A small network was trained on invented records. Each row is its activation on one of them, seen along a few directions.
Records have a field called ZIRO. Each example row is followed by its value.
Records without ZIRO are marked absent.
The largest differences between rows may come from other fields.
In the rows, zero is written as 500.
Random noise pushes rows far along 19 fixed directions. That doesn't count. These rows show it; they differ only by the noise:
[617 378 279 434 461 685 404 481 660 624 411 550 485 552 706 636 694 551
 568 600 458 559 663 341 781 661 715 584 544 529 570 551 415 557 310]
[445 448 358 565 432 266 550 426 476 486 567 665 412 514 525 407 535 437
 709 447 560 541 542 366 404 528 429 490 387 648 542 607 537 387 591]
[477 460 571 523 787 486 449 593 422 469 268 705 350 573 463 342 630 455
 535 420 509 526 530 294 226 532 639 507 380 789 415 577 395 512 322]
[694 287 455 600 555 453 429 613 368 809 543 348 466 510 735 249 579 460
 430 642 521 428 285 415 648 480 571 460 468 342 469 654 608 601 554]
[214 391 563 743 108 551 594 605 602 235 742 487 726 451 444 534 324 634
 449 526 647 627 630 633 515 342 407 273 331 260 566 555 470 677 762]
[508 473 678 599 547 688 535 680 622 296 314 656 199 493 660 389 466 645
 229 753 613 456 584 595 272 272 425 387 548 499 560 397 487 601 550]
[765 592 550 371 319 639 634 473 476 288 546 581 580 542 343 635 260 529
 414 417 479 572 608 603 400 469 285 635 570 437 591 448 627 637 508]
[350 694 550 483 379 379 606 471 439 404 610 341 714 421 320 571 547 699
 557 654 426 480 538 616 347 437 630 516 493 583 706 383 378 557 474]
[686 245 435 454 414 565 504 559 537 486 460 388 406 569 505 510 640 278
 578 696 527 480 596 518 643 428 521 604 574 379 503 654 650 581 607]
[683 482 806 399 688 444 294 513 353 609 665 264 746 427 354 578 461 587
 560 402 408 348 388 596 457 709 885 672 550 511 890 400 618 444 509]
[889 383 619 432 400 638 477 503 499 579 551 526 354 548 610 330 281 689
 507 636 627 461 442 390 311 588 509 821 498 398 888 487 727 553 584]
[326 288 566 522 614 377 260 348 498 601 442 413 471 529 579 561 537 439
 503 490 462 491 529 507 832 537 687 374 592 571 353 300 446 344 557]
[692 517 621 563 608 431 398 415 166 474 571 508 577 535 403 308  92 641
 273 329 610 523 571 341 416 464 336 506 434 472 523 391 578 726 363]
[596 515 634 546 665 730 292 283 597 437 386 371 455 697 439 630 460 432
 511 633 314 472 384 506 730 385 430 421 723 333 595 474 400 356 395]
[506 413 532 286 527 398 356 528 460 298 496 503 434 535 443 668 515 288
 531 537 448 377 713 588 547 555 629 563 648 660 570 342 473 563 602]
[664 371 638 549 616 410 273 499 339 595 562 565 431 336 578 472 398 651
 440 460 524 550 604 476 587 591 669 379 504 578 644 443 540 514 547]
[436 570 695 321 520 470 408 399 439 646 629 471 461 361 472 599 481 582
 577 537 489 512 447 582 388 549 512 551 556 517 540 420 515 446 535]
[469 721 432 619 348 229 663 347 529 325 586 363 630 555 445 638 550 466
 513 584 573 511 648 674 360 421 298 445 568 433 659 395 527 400 540]
[582 427 410 431 301 354 438 288 436 611 633 408 387 583 673 540 640 239
 585 629 393 648 635 569 532 601 402 512 564 253 495 581 456 424 700]
[377 599 564 414 435 471 446 268 475 537 627 624 395 388 480 654 445 764
 654 612 578 585 498 449 589 471 375 412 538 585 561 368 429 443 428]
[256 493 473 609 353 341 576 489 676 418 423 362 732 453 341 709 561 382
 576 436 521 624 654 687 511 444 548 389 529 598 332 471 490 379 622]

[346 257 780 557 534 774 378 859 629 138 583 779 438 543 550 527 319 468
 350 326 787 401 578 524 364 510 515 389 352 408 599 509 568 709 654] : fazun
[388 375 371 649 582 414 394 517 530 561 464 319 665 575 597 294 527 549
 440 461 356 352 562 399 610 576 889 585 442 571 656 451 427 464 491] : gen
[501 405 431 597 564 643 383 483 514 481 494 568 649 584 382 505 441 393
 613 270 339 574 417 344 721 537 537 410 424 470 428 712 424 467 437] : dek
[502 639 446 247 389 566 552 262 362 437 572 680 504 476 358 622 318 648
 506 383 394 629 649 439 536 520 344 603 524 608 412 350 439 593 350] : gen
[457 593 420 698 714 534 456 344 630 581 474 359 625 579 451 665 563 468
 562 460 724 440 438 396 722 388 258 381 566 368 461 583 621 372 180] : fazun
[576 544 484 529 526 526 432 508 395 524 423 332 435 444 532 482 593 582
 384 805 575 541 696 477 527 397 509 437 571 413 506 491 386 728 361] : farof
[526 395 518 393 420 652 552 434 498 435 428 546 454 559 433 480 429 537
 473 501 356 517 468 522 672 459 541 602 542 499 400 391 512 492 543] : vig
[467 662 502 395 532 601 513 618 504 524 404 588 608 492 477 444 243 638
 367 386 378 441 330 441 372 481 501 547 511 734 401 405 385 646 395] : tevon
[536 490 664 553 588 522 565 355 388 398 561 570 480 527 301 485 492 581
 575 375 586 573 525 458 442 450 388 516 411 445 551 549 621 440 411] : bak
[603 756 227 602 560 394 703 440 546 388 458 501 536 654 559 429 588 541
 471 531 497 317 486 415 464 440 344 582 527 543 674 460 520 445 275] : dek
[609 699 284 383 315 348 696 421 473 474 649 681 406 449 524 626 579 505
 684 578 568 533 483 489 445 501 199 508 518 567 574 571 554 479 475] : sot
[512 490 398 543 431 817 832 581 607 353 388 553 511 706 378 281 719 379
 499 528 446 568 610 401  73 394 446 814 284 304 543 822 560 570 340] : pumu
[487 459 431 315 412 443 586 480 451 370 554 411 481 568 532 518 505 554
 399 645 591 290 659 545 581 473 552 720 581 531 607 219 594 655 478] : bak
[629 518 442 442 486 536 639 520 568 663 311 445 638 589 444 553 553 456
 545 403 665 622 482 398 371 585 460 707 461 578 295 559 615 547 295] : tevon
[290 433 592 362 513 637 560 462 390 213 497 744 365 702 394 407 562 588
 554 508 567 507 610 286 330 532 565 645 307 587 545 387 328 654 322] : lokez
[723 408 610 624 508 603 596 563 626 326 372 468 634 649 271 646 577 529
 708 500 509 498 242 521 685 478 600 481 528 560 662 567 597 365 486] : sot
[464 508 507 535 193 731 716 752 689 628 564 504 631 489 705 393 434 654
 386 582 409 515 103 643 426 433 471 471 425 327 435 603 489 605 715] : disob
[651 602 556 437 680 541 289 527 498 390 376 580 341 587 650 663 461 302
 314 481 462 483 614 557 523 522 332 316 696 497 404 459 351 609 440] : disob
[594 594 405 499 487 624 532 660 604 374 573 700 448 342 485 638 524 339
 487 343 521 583 740 575 358 528 329 438 466 413 511 782 558 562 517] : absent
[328 728 443 580 429 359 806 236 491 357 678 578 479 574 540 521 732 629
 530 524 474 468 472 631 424 437 301 473 444 363 648 361 538 224 465] : diso
[615 502 443 566 501 678 502 843 579 461 565 628 696 548 661 583 466 620
 406 416 526 355 134 470 764 605 596 318 453 480 588 501 441 671 445] : absent
[320 651 594 406 409 342 484 422 395 544 860 414 557 316 404 478 354 616
 646 526 629 380 484 531 280 500 391 609 437 422 723 496 588 525 609] : vig
[284 570 508 445 471 434 392 226 426 622 565 303 443 499 530 476 379 551
 444 644 536 518 577 482 583 439 362 521 584 362 392 306 418 479 476] : diso
[604 458 510 427 450 577 595 313 567 330 511 586 461 624 252 545 370 478
 738 426 365 427 303 471 684 421 379 646 573 553 608 493 649 264 569] : gug
[398 577 570 396 621 484 288 646 477 652 434 434 321 529 758 425 530 307
 371 622 572 444 460 478 272 582 443 449 551 438 310 515 285 672 534] : farof
[659 433 368 294 429 550 517 468 475 289 449 629 397 513 478 585 454 457
 425 483 319 456 795 549 683 502 564 623 631 650 538 376 520 603 525] : loked
[392 388 348 587 329 587 576 703 642 506 619 505 709 510 588 552 595 334
 523 434 325 484 289 614 699 485 562 317 446 373 432 705 463 494 692] : pumu
[372 495 502 604 615 587 331 682 425 483 577 412 768 389 436 431 212 467
 234 324 438 431 576 489 517 403 535 344 449 449 447 564 443 740 437] : ludu
[533 342 416 469 511 499 366 753 693 510 487 475 531 658 797 434 448 301
 424 437 454 207 333 506 566 695 731 616 552 511 643 426 523 473 710] : gug
[505 476 655 398 507 364 551 413 386 484 485 594 286 388 388 516 515 441
 557 507 520 604 539 615 354 445 398 479 535 603 389 447 586 377 638] : lokez
[227 487 667 555 583 757 316 383 573 386 293 320 448 585 451 319 473 553
 281 671 118 556 771 545 321 378 809 561 545 417 555 413 149 497 497] : loked
[494 561 710 444 696 233 557 497 143 526 531 373 475 611 463 432 734 379
 431 603 507 420 234 594 392 463 477 380 500 485 386 351 435 529 448] : ludu

Here are new rows. What is ZIRO for each?
[667 386 645 395 480 347 505 406 213 384 565 447 339 491 373 430 546 535
 516 684 660 530 766 484 368 494 544 659 478 480 673 387 609 618 506] : sot
[735 488 468 267 339 608 636 557 420 459 549 612 250 333 524 481 406 512
 383 618 477 502 648 639 484 389 298 630 597 441 431 507 674 672 632] : vig
[380 583 354 351 345 569 407 412 663 488 601 397 489 631 663 617 316 484
 494 662 614 306 454 442 689 492 296 613 658 374 546 311 443 599 492] : dek
[381 553 218 606 389 465 398 342 483 459 514 307 619 669 472 343 342 361
 501 606 255 479 550 338 597 430 478 513 513 383 552 546 248 530 505] : absent
[378 572 281 519 503 455 253 190 679 687 559 429 488 470 529 656 369 412
 737 469 541 551 623 301 726 555 320 493 604 470 493 608 447 312 407] : gug
[524 479 517 433 586 285 528 390 418 405 400 416 506 816 365 423 537 315
 683 509 497 331 248 386 455 559 538 686 531 648 547 336 503 341 503] : gug
[452 374 474 336 358 234 646 389 236 242 552 563 342 513 308 319 357 400
 486 499 317 400 578 610 586 338 464 590 537 683 386 255 576 481 799] : dek
[381 423 519 604 590 410 334 669 470 473 667 726 640 353 648 533 262 654
 341 159 770 441 649 406 558 630 533 315 351 630 515 415 577 663 457] : tevon
[425 540 490 478 460 542 509 660 581 403 395 473 669 580 361 560 415 493
 582 462 539 482 405 425 419 521 570 520 471 679 467 525 377 644 460] : bak
[499 468 493 561 438 691 516 674 620 478 517 607 456 581 817 472 508 650
 290 570 673 460 474 471 510 533 456 435 446 339 541 463 454 698 451] : gen
[475 671 248 745 333 394 643 374 786 555 287 387 630 575 580 468 453 480
 474 432 508 667 689 499 314 548 420 577 504 503 462 526 465 294 498] : vig
[529 567 410 535 398 443 645 531 540 443 463 703 275 432 778 460 668 647
 358 639 553 576 709 580 339 549 503 452 477 522 609 386 468 462 552] : diso
[565 452 324 325 319 546 520 582 489 562 742 678 483 308 616 675 597 434
 579 469 424 549 595 571 685 556 432 428 498 456 469 696 550 625 591] : tevon
[524 569 415 540 532 470 642 486 579 604 305 712 280 379 728 433 642 565
 320 403 553 680 765 550 300 560 440 504 466 597 273 469 542 393 444] : farof
[221 461 668 500 464 403 569 446 599 481 562 451 518 529 598 584 785 404
 486 420 461 533 561 762 372 618 663 494 453 388 469 387 493 269 681] : bak
[572 434 218 447 423 478 736 685 443 486 553 619 458 423 451 344 567 553
 638 679 403 302 244 399 660 282 491 511 463 722 554 647 603 605 506] : ludu
